Each row below holds a small network's activations on one input, seen along a few directions.
Each table varies a few parts of the input and shows all the possible inputs, shuffled.
A made-up example of a description, with smaller parts first: one of 5 places around a ring, together with either a single point or (one of 2 separate values, together with one of 4 places along a line) or one of 9 places around a ring.
Shared parts are said once, and a part with two or three values counts as separate values.

Other details of the inputs shift rows strongly along three fixed directions, in all tables alike. That doesn't count.

A family of inputs:
R1: [ 1.92 -3.51  2.08 -0.30 -1.64  2.69  2.40 -2.75 -1.51 -3.39  4.50  0.31
 -0.94]
R2: [ 2.85  0.52  0.38  1.75 -3.36  0.94  1.60 -2.24 -2.62 -0.21 -0.82  2.56
 -0.03]
R3: [-2.12  1.09 -0.45 -1.31  2.94 -1.70 -4.05  1.25  1.31  2.06  1.33 -1.48
  0.27]
R4: [-1.89 -1.84  0.85 -0.71  3.57 -0.06 -2.18  0.86  1.28 -2.10  4.15 -2.96
  0.54]
R5: [ 0.07 -0.54  1.01  0.20  2.49 -3.41  1.92  2.74 -0.14 -3.53 -4.08 -1.61
  0.55]
R6: [ 0.03 -0.88 -0.32  0.66 -2.22  4.13 -0.87 -2.07  0.21  0.63  4.34 -0.20
  0.34]
R7: [-1.84  2.13 -3.04  0.63 -1.63  2.77 -1.18 -0.18  1.19  4.03  0.54  0.64
  1.17]
R8: [-2.31 -2.71  1.51 -1.93  4.70  0.27 -3.94  0.59  1.82 -1.75  7.94 -2.44
 -1.89]
R9: [-3.21  2.32 -2.69 -0.75  1.86 -0.64 -3.99  1.87  2.34  4.31  0.03 -0.66
 -0.10]
R10: [-0.70  1.31  0.82 -0.37  2.78 -5.95  2.01  4.69 -0.33 -2.02 -7.20 -0.61
 -1.02]
R11: [-0.07 -2.80  1.82 -0.61  1.89 -0.11  0.64 -0.21 -0.32 -3.82  3.14 -1.87
 -0.34]
R12: [-0.87  0.87  1.13  0.25  2.29 -4.95  1.20  4.62 -0.85 -3.38 -6.25 -2.47
  0.69]
R13: [ 0.71  0.26 -0.83  0.59 -1.67  1.27  2.18 -1.40 -0.04  0.55 -0.75  0.98
  1.03]
R14: [-4.41  2.21 -2.61 -0.38  1.69  0.20 -3.73  2.64  1.69  3.03  1.30 -2.30
  1.09]
R15: [ 2.44 -1.75  3.29 -0.66  0.12 -1.45  2.32 -0.84 -1.48 -3.40  0.19  0.64
 -1.20]
R16: [ 3.33 -1.34  2.13  0.06 -1.62  0.22  3.37 -2.29 -1.00 -1.62 -0.63  2.44
 -0.84]
R17: [-1.36  0.99 -1.72  0.03  0.05  0.60  0.15  0.56  0.82  1.58 -0.46 -0.07
  0.80]
R18: [ 2.24 -1.68  2.94 -0.81  0.38 -3.58  1.95  0.71 -2.25 -3.98 -3.53 -0.31
 -2.17]
R19: [ 1.07  3.97 -2.34  1.83 -4.58  0.16  2.81 -0.02 -0.66  3.10 -7.36  2.33
  2.60]
R20: [ 2.07  2.62 -2.22  2.35 -4.09  1.67  1.15 -2.14 -1.26  3.61 -2.79  3.84
  1.10]
R21: [ 0.40 -1.78  0.21  0.73 -0.02  2.07  0.10 -0.29  0.49 -1.24  1.97 -0.68
 -0.41]
R22: [ 2.94 -3.31  2.60 -0.62 -2.37  2.36  1.35 -3.48 -1.64 -2.49  4.03  1.38
 -2.58]
R23: [-2.34  2.27 -2.11 -0.85  2.48 -0.99 -4.07  1.05  2.33  4.49 -0.13 -0.50
  0.94]
R24: [ 1.06  1.56 -2.43  0.24 -4.03  3.49 -1.14 -3.68  0.62  5.56  0.55  3.03
  0.40]
Description of these inputs: one of 2 separate values, together with either a single point or one of 5 places around a ring or one of 6 places around a ring.
Changing only the choice among 2 separate values turns R6 into R21. The same change can be made to R15. Which row results?
Answer: R16
Start at R1 and move only the place on the ring of 6, one step at a time. The first step leads to R14. Which rows follow, in order?
Answer: R6, R12, R4, R11
Which other rows does R14 become when the choice among 2 separate values takes its other values? List them by row number.
Answer: R7
Start at R3 and move only the place on the ring of 5, one step at a time. The first step leads to R18. Which rows follow, in order?
Answer: R22, R8, R15

A family of inputs:
R25: [-0.93  1.96 -1.87  0.52 -1.01  1.19 -2.95 -0.54  0.40  3.40  0.34 -0.27
  1.73]
R26: [ 0.89  0.05  2.33 -1.30  1.11 -3.82  0.86  1.27 -0.30 -2.03 -2.72  0.22
 -1.56]
R27: [-2.22 -1.22  1.18 -1.04  3.92 -1.16 -1.79  2.61  2.34 -2.20  2.27 -2.55
 -0.73]
R28: [-1.86  1.06 -3.33  0.22 -0.30  1.86 -1.46 -0.69  1.72  3.45  0.85  0.37
  1.09]
R29: [-0.32 -2.25 -0.22 -0.08  0.83  0.90 -0.71 -1.24 -0.29 -1.54  3.33 -0.67
 -0.48]
R30: [ 4.23  0.40  1.08  0.41 -3.56 -0.37  2.36 -2.65 -1.60  1.00 -4.34  3.17
 -0.46]
R31: [ 0.04 -3.12  0.99 -1.31  0.91  2.03  0.76 -1.40  0.46 -1.57  4.26 -1.10
 -0.90]
R32: [-1.27  1.77 -0.18 -0.70  0.94 -3.01  1.41  2.35  0.85 -0.47 -4.31 -1.12
  0.95]
R33: [-1.34  2.34 -1.87  1.18 -0.25  1.65 -1.92  0.43  0.89  3.26  1.37  0.50
  1.23]
R34: [ 0.68 -1.51  0.94 -0.81 -1.30  1.29  1.43 -1.98 -1.24 -0.80  2.07 -0.28
 -0.36]
R35: [-0.79  1.88 -1.90  0.98 -1.15  1.89 -2.83 -0.03  1.05  3.56  0.26 -0.03
  1.24]
R36: [-1.00  1.55 -2.00  0.13 -0.82  1.50 -2.40 -1.32  0.88  3.47  0.75 -0.43
  2.04]
R37: [ 1.51  0.80 -1.21  1.77 -3.88  2.04  1.42 -1.33 -1.30  0.83 -1.36  2.21
 -0.41]
R38: [ 2.19  1.20  0.92  0.18 -4.53 -0.27  4.12 -2.20 -1.92 -0.83 -3.50  1.86
  0.95]
R39: [-1.91  1.74 -1.65 -0.42 -1.15  1.64 -2.26 -0.32 -0.10  3.32  2.04 -0.42
  0.65]
R40: [-0.26 -1.80 -0.11  0.31  0.53  1.08 -1.45 -0.67 -0.67 -1.48  3.32 -0.47
 -0.95]
R41: [-2.05  1.62 -2.31 -0.29 -0.87  2.35 -1.49  0.25  1.49  3.84  0.88 -0.09
  0.66]
R42: [ 0.95 -0.53  1.95 -1.40  1.04 -3.44  1.40  1.35 -1.44 -1.43 -3.07  0.21
 -2.17]
R43: [-1.40 -1.16  1.37 -1.28  6.61 -3.51 -2.87  2.69  1.29 -1.49  2.37 -1.49
 -1.42]
R44: [-0.90  2.13  0.66  0.20  0.11 -3.03  0.50  3.09 -0.12 -0.96 -4.33 -0.82
  0.03]
R45: [ 2.42  0.99  0.64  0.97 -4.70  0.50  3.90 -0.41 -2.84 -0.29 -4.15  1.86
 -0.49]
R46: [-0.31  0.87 -0.23  0.54  1.25 -2.30  0.23  3.03  0.72 -0.43 -5.18 -0.95
  0.66]
R47: [-1.98 -1.82  0.60 -0.62  5.62 -1.68 -1.06  2.31  1.71 -2.30  2.61 -2.46
  0.27]
R48: [-1.11  1.01 -1.22  0.67  1.50 -2.55  0.75  3.31  0.37 -0.62 -4.97 -0.48
 -0.25]
R49: [-0.91  1.63 -0.15  0.31  1.83 -3.59  1.11  2.19 -0.76 -0.65 -3.61 -0.80
  1.42]
R50: [-1.04  1.14 -2.34  0.08 -0.31  1.82 -1.89 -0.76  2.00  3.61  0.37 -0.20
  2.04]
R51: [ 1.83 -0.95  1.59 -0.09 -3.22  2.54  0.98 -3.22 -1.16 -1.31  3.30  1.19
 -0.21]
R52: [ 3.63 -4.63  4.37  0.57  0.35  0.02  3.15 -1.61 -2.85 -7.05  3.12  0.28
 -1.70]
R53: [ 0.58 -2.62  1.32  0.48  1.92  1.92  0.43 -0.46  0.94 -2.16  4.25 -0.03
 -0.53]
R54: [ 2.63 -2.54  0.66 -0.19 -1.44  2.49  0.22 -4.06 -0.50 -0.13  3.78  2.77
 -2.38]
Describe the family of inputs behind these rows.
Answer: one of 5 separate values, together with either a single point or one of 5 places around a ring
Changing only the choice among 5 separate values turns R25 into R39. The same change can be made to R46. Which row results?
Answer: R41
List by row number the other rows that have the choice among 5 separate values in common with R52.
Answer: R33, R43, R47, R49, R53
List by row number the other rows that have the choice among 5 separate values in common with R27.
Answer: R26, R32, R38, R44, R51
